Each row below is a small network's average activation on inputs in which a field has the value named, seen along a few directions.
Related values have similar rows: they may be neighbours, one step apart, or belong to one group.
(in the rows, 500 means zero)
Strong random noise was added to every row along 15 fixed directions; ignore it. To show where, here is one row again and again, with new noise each time:
458 495 468 502 481 397 774 396 391 694 433 485 651 107 408 632 622 419
 636 369 582 339 513 820 382
480 451 418 575 420 574 430 472 484 447 532 527 315 504 468 584 557 606
 399 366 568 525 656 408 414
439 421 418 672 581 431 666 522 559 497 513 486 565 678 417 565 419 622
 471 217 523 538 429 535 289
433 441 328 534 550 320 535 266 471 596 319 577 568 554 542 531 677 513
 701 590 540 339 333 543 593
531 519 560 386 470 410 488 341 364 611 563 654 511 395 486 512 544 439
 613 309 653 327 713 514 521
561 460 364 552 376 474 607 298 611 545 327 553 546 665 528 410 523 471
 446 355 686 410 631 471 684
444 537 578 554 659 484 505 514 626 586 686 355 530 525 537 490 385 417
 590 430 554 495 546 446 413
476 334 415 567 688 521 432 437 559 591 531 450 463 388 459 619 438 481
 614 490 388 459 417 569 676
466 543 514 570 586 377 491 540 497 502 631 470 470 473 510 452 663 510
 533 589 479 503 420 365 362
464 584 544 537 539 511 539 583 642 323 569 436 490 543 464 382 406 365
 344 364 533 376 582 396 333
594 547 547 525 424 408 570 507 464 490 354 537 360 495 634 532 632 562
 456 703 391 572 413 397 580
553 476 677 452 468 467 331 505 514 410 708 582 447 579 570 550 420 461
 550 512 344 443 710 650 493
525 376 558 433 496 535 446 651 495 391 606 570 428 607 515 405 451 540
 436 547 421 591 518 462 532
703 398 453 656 442 275 468 336 447 431 401 662 510 620 516 260 636 553
 411 544 328 396 587 353 799
488 446 501 571 410 461 436 385 435 492 504 588 585 449 456 474 607 539
 539 494 414 430 618 627 485
449 483 504 788 434 424 502 388 430 419 296 432 431 461 567 534 601 693
 476 649 188 488 504 507 359
401 211 515 244 459 688 638 578 567 498 503 562 378 387 483 459 541 485
 485 439 522 427 526 697 464


Field LAN:
fal: 499 606 408 520 527 373 570 560 279 308 256 488 488 295 432 557 345 380
 436 436 464 261 518 542 437
falu: 568 653 521 476 629 413 440 572 356 410 445 575 452 560 446 639 342 501
 497 427 532 504 346 367 491
vovo: 514 464 338 476 506 391 565 407 504 392 410 549 340 511 503 519 676 490
 434 457 578 282 419 464 415
las: 445 503 429 555 561 502 573 571 487 627 456 327 537 575 579 527 578 625
 595 717 525 765 210 429 443
mogif: 515 408 483 440 571 373 435 610 377 305 573 594 428 565 459 429 547 555
 502 659 330 407 404 516 428
karo: 535 377 516 672 491 563 577 582 541 452 540 375 636 491 403 426 306 610
 370 342 340 557 653 687 416
baze: 417 515 449 347 621 579 475 522 548 427 451 484 287 508 484 610 526 468
 489 476 549 421 340 428 417
tezuv: 523 597 305 529 505 487 529 369 584 484 207 582 668 529 407 494 486 352
 455 453 622 383 304 403 752
refis: 547 469 620 489 533 521 506 491 518 670 619 460 360 422 556 574 479 596
 541 409 442 598 553 474 498
pepir: 613 665 500 707 477 530 401 458 619 488 561 412 626 572 465 604 351 425
 400 398 471 565 568 509 622
giv: 552 596 411 622 546 608 442 563 439 348 332 404 572 366 385 427 278 452
 299 490 423 513 497 369 598
koz: 442 638 477 623 563 434 470 447 444 561 408 376 628 555 572 476 415 549
 599 614 482 531 417 470 496
mogeb: 633 600 529 385 398 395 542 667 603 333 552 570 555 555 476 505 637 390
 374 708 439 505 370 654 560
genat: 557 540 543 405 355 489 558 452 474 605 412 496 563 418 586 391 545 422
 550 678 507 502 550 576 660
pesam: 477 515 554 387 350 573 513 587 317 586 718 485 562 247 421 406 700 503
 518 473 679 563 711 540 352
nure: 590 655 422 738 563 368 329 356 519 434 530 419 512 600 515 494 400 450
 454 504 404 405 576 364 624
The values of LAN form a 4 by 4 grid.
List every value one step from vovo, in the order listed.
Answer: falu, las, pepir, giv
List every value one step from genat, in the order listed.
Answer: tezuv, refis, nure
List every value one step from mogeb, in the order listed.
Answer: mogif, karo
How many steps from neighbour to neighbour lead from koz to pesam, at the fewest?
Answer: 3

Field LABO:
susoz: 707 437 456 454 433 350 532 464 517 565 639 656 486 628 509 615 538 458
 508 370 628 551 607 554 698
ges: 654 696 595 509 519 223 536 536 413 512 700 602 456 447 504 688 646 533
 501 439 473 449 451 543 337
pepu: 389 643 703 481 426 691 388 632 573 523 683 356 548 646 652 619 199 465
 597 474 613 725 701 578 315
refim: 506 527 531 582 583 492 382 400 501 660 799 492 614 509 416 544 603 555
 606 391 492 577 490 543 400
fopi: 515 653 484 648 593 452 406 582 542 438 585 345 569 549 483 426 397 448
 425 488 516 518 507 328 484
lufuv: 514 633 284 635 365 544 291 500 661 414 496 544 539 709 458 683 624 486
 421 614 561 657 380 484 650
biki: 680 680 702 309 588 432 666 610 557 598 490 630 605 387 436 501 577 378
 432 454 501 518 296 383 606
rud: 263 717 533 373 670 808 374 578 696 513 425 390 661 367 458 417 322 234
 481 540 651 519 249 243 477
sati: 587 636 463 449 552 377 595 503 490 353 348 452 492 472 534 557 345 279
 481 526 556 246 510 580 542
zedeb: 601 505 548 742 525 464 460 347 491 549 473 489 550 369 403 436 523 543
 453 452 329 473 644 346 647
velu: 448 506 405 692 536 282 479 236 565 517 592 525 525 703 444 469 738 587
 605 373 619 335 613 449 281
mel: 564 540 390 570 343 572 498 608 725 166 553 580 717 599 264 551 600 316
 218 391 397 424 392 870 428
rubo: 486 598 515 641 610 472 418 441 549 524 336 444 451 474 516 642 483 524
 538 567 302 504 308 407 561
femub: 432 537 467 375 446 462 587 693 274 629 602 531 569 300 464 466 683 580
 588 670 646 731 363 555 347
mufa: 502 711 640 526 397 513 616 634 581 370 384 428 622 625 617 358 271 395
 368 601 440 554 519 481 449
A value of LABO combines one of 3 hidden first parts with one of 5 second parts; all combinations occur once.
sati and biki share the first part; sati and mel share the second. Which value has the first part of mel and the second part of biki?
Answer: fopi
velu and susoz share the first part; velu and femub share the second. Which value has the first part of femub and the second part of susoz?
Answer: rud
